[[2968 2447 2485 4232 8439 2719]
 [8491 4251 4993 4837 5238 6357]
 [7244 6525 6169 5403 8920 2165]
 [7730 5965 8852 3555 8092 7611]
 [8696 2744 8415 3200 5707 7906]
 [6168 6639 9160 3608 8330 8898]
 [2769 5396 6344 7940 5191 4022]] Out: 7906

[[-19 -11  -6  -6  -8 -28 -32  -4  -5  -2 -13 -12   9   0  -9  -8]
 [  5  17  -8  -4   4  -1  -1 -13  -7 -14 -19   1   0  -6  15 -12]
 [-16 -15 -12  -9 -20   1 -20   5 -10  -4  -7   0  10 -16 -19 -16]
 [-11  -9 -13 -12  -9  -2 -17  -1  -9 -17   5 -10 -19 -15  -3  -8]
 [ 21 -27 -14 -17  -7  -3  22 -30  -6  -2 -19  -5 -26 -12  -7  -3]
 [ -8  -7 -12  -8 -20 -10   4 -18 -10  10   1 -18   6 -22 -12 -13]
 [ 28   1  -9  -7 -10 -25 -15 -20  -4 -13  -2 -12  -6 -12  -1 -10]
 [-12  38  -1  -3  -5   7  -6   9 -10  -4  -4  -6 -29   1 -22  -9]
 [  5 -28  -2 -15 -24 -27  -9   4 -13   1 -18 -18 -15  -8 -10 -12]
 [-14  -7   2 -20  -4   5 -20 -17 -15 -16  -6 -16  -8  -3  -7  -2]] Out: -9

[[3 6 6 4 6 4 7 5 6 5 3 6]
 [3 6 6 4 5 4 6 5 5 5 3 6]
 [4 6 5 6 4 5 5 3 4 3 4 6]
 [5 4 5 2 6 5 5 7 6 7 4 3]
 [4 6 6 5 5 4 6 5 5 5 3 5]
 [3 6 6 4 6 3 7 5 6 5 3 5]
 [5 4 4 2 7 4 5 7 6 7 4 3]
 [3 5 5 4 6 4 6 6 6 6 4 4]
 [3 5 5 4 6 3 6 5 6 5 4 4]
 [6 3 3 4 4 5 3 5 4 5 6 3]
 [4 6 6 6 4 5 5 3 4 3 4 6]] Out: 4

[[336 426 400 366 446 335 464 432]
 [309 394 419 477 438 373 314 448]
 [311 325 379 470 332 266 491 205]
 [319 425 640 434 832 301 758 515]
 [265 450 506 655 370 568 387 171]
 [340 465 485 349 347 485 517 342]
 [342 514 480 345 592 698 357 719]
 [348 423 613 317 541 686 436 621]
 [311 764 117 470 604 563  29 966]] Out: 719

[[ 141  379  703 -320  100  125   69  684 -506  639  287]
 [ 374  630   90 -371 -166  395  608 -180  601  -75  195]
 [ 191  751  734 -467   60  148  678  615 -444 -133 -178]
 [ 181  656  713 -403  307  147  423  738 -513  460 -123]
 [-442  492 -339  357  700 -438  117 -129  138 -462 -561]
 [ 197  608  773 -342  216  140  294  698 -471  569   78]
 [-431  389 -472  -70  303  -15  308 -506  708 -491 -182]
 [-519  612 -441  -13  478  142  392 -470  569 -490 -493]
 [-505  724  326  -71  703 -466  360  466 -547 -382 -513]
 [-265  -61  411  591  734 -382 -458  680 -431  384 -361]
 [ -19  373  720 -392   38  -15   34  746 -471  633  399]] Out: -513

[[-502 -228  -85 -204   54  -18  -40    7  -94 -229   17  206  391]
 [-543 -441   12    8  376  -13 -290  -37 -284   -5 -177  400  419]
 [-477   75   22  124 -212 -171   98  -35  196 -502  369 -247  -49]
 [-446 -464   19   25  428    7 -342  -41 -332   95 -252  419  372]
 [ 268  376 -115 -125 -550 -124  284  -53  266 -264  212 -521 -426]
 [-410  268  -83 -117 -505 -158  343   11  358 -677  516 -390  -32]
 [-616  -40   -3   25 -115 -125   66   -6  124 -494  318  -75  169]
 [-379 -361  135  411  372 -128 -463 -148 -258   45 -171   99  -93]
 [  78 -486  -22   -3  482   48 -495 -110 -511  501 -611  395   90]] Out: 169
---
-1.82 +1.86 +6.58 -2.30 +1.55
+5.75 -7.63 -0.19 +4.45 -0.90
out -0.90

+3.12 +4.67 -3.74 -5.46 +1.90
+8.30 -2.38 +7.86 -2.53 +8.69
out +8.69

+0.00 +0.00 -0.11 -0.31 -2.24 -4.38
+1.65 -8.88 -6.62 -0.46 -0.63 +5.99
out +5.99

+0.41 +6.90 -3.92 +0.88 +2.52 -3.98
+1.35 +2.70 -5.30 +0.52 +1.01 -3.47
out -3.47

-3.31 -3.24 -8.66 +1.07
-0.78 +0.24 -3.21 -6.11
out -6.11

-5.36 -3.82 -6.43 +4.98
-1.47 -0.97 -1.59 +1.66
out +1.66
---
[[5.466, 204.116, 205.708, 104.285, 78.329], [-165.415, -18.747, -72.928, -155.036, -122.456]] → 78.329
[[0.169, -0.142, 0.102, -0.134, -0.076, -0.014, 0.139], [-0.036, 0.058, -0.013, -0.175, 0.007, 0.118, -0.106], [-0.150, 0.063, -0.035, 0.202, -0.041, -0.117, 0.136]] → -0.106
[[-12.4, -12.8, -14.5, -1.0, -1.3, -0.7, 22.5], [3.7, 2.1, 3.2, 0.9, 2.5, 1.8, -1.4]] → 22.5
[[-3.97, -3.39, 16.59, -11.91], [-2.00, -1.14, -13.03, 8.34], [1.00, -0.97, 10.48, -11.75]] → 8.34
[[0.89, -0.66, 1.16, 0.48, 0.79], [-0.50, -1.39, 0.07, 0.16, 1.61]] → 0.79
[[-221.6, -94.7, -123.7, -152.0, 22.8, -125.8, 186.6], [0.7, -55.9, -57.0, -127.5, 7.9, 16.0, -66.3]] → 186.6
[[0.06, -0.07, 0.18, -0.16], [0.09, 0.05, 0.03, 0.07], [-0.02, 0.13, 0.02, 0.11]] → 0.07
[[7.2, -13.0, -7.2, 10.6], [-19.1, -3.1, 1.3, 9.3]] → 10.6
[[1.3, -1.1, 0.0, 0.5], [1.3, -0.5, -0.6, 0.4]] → 0.5
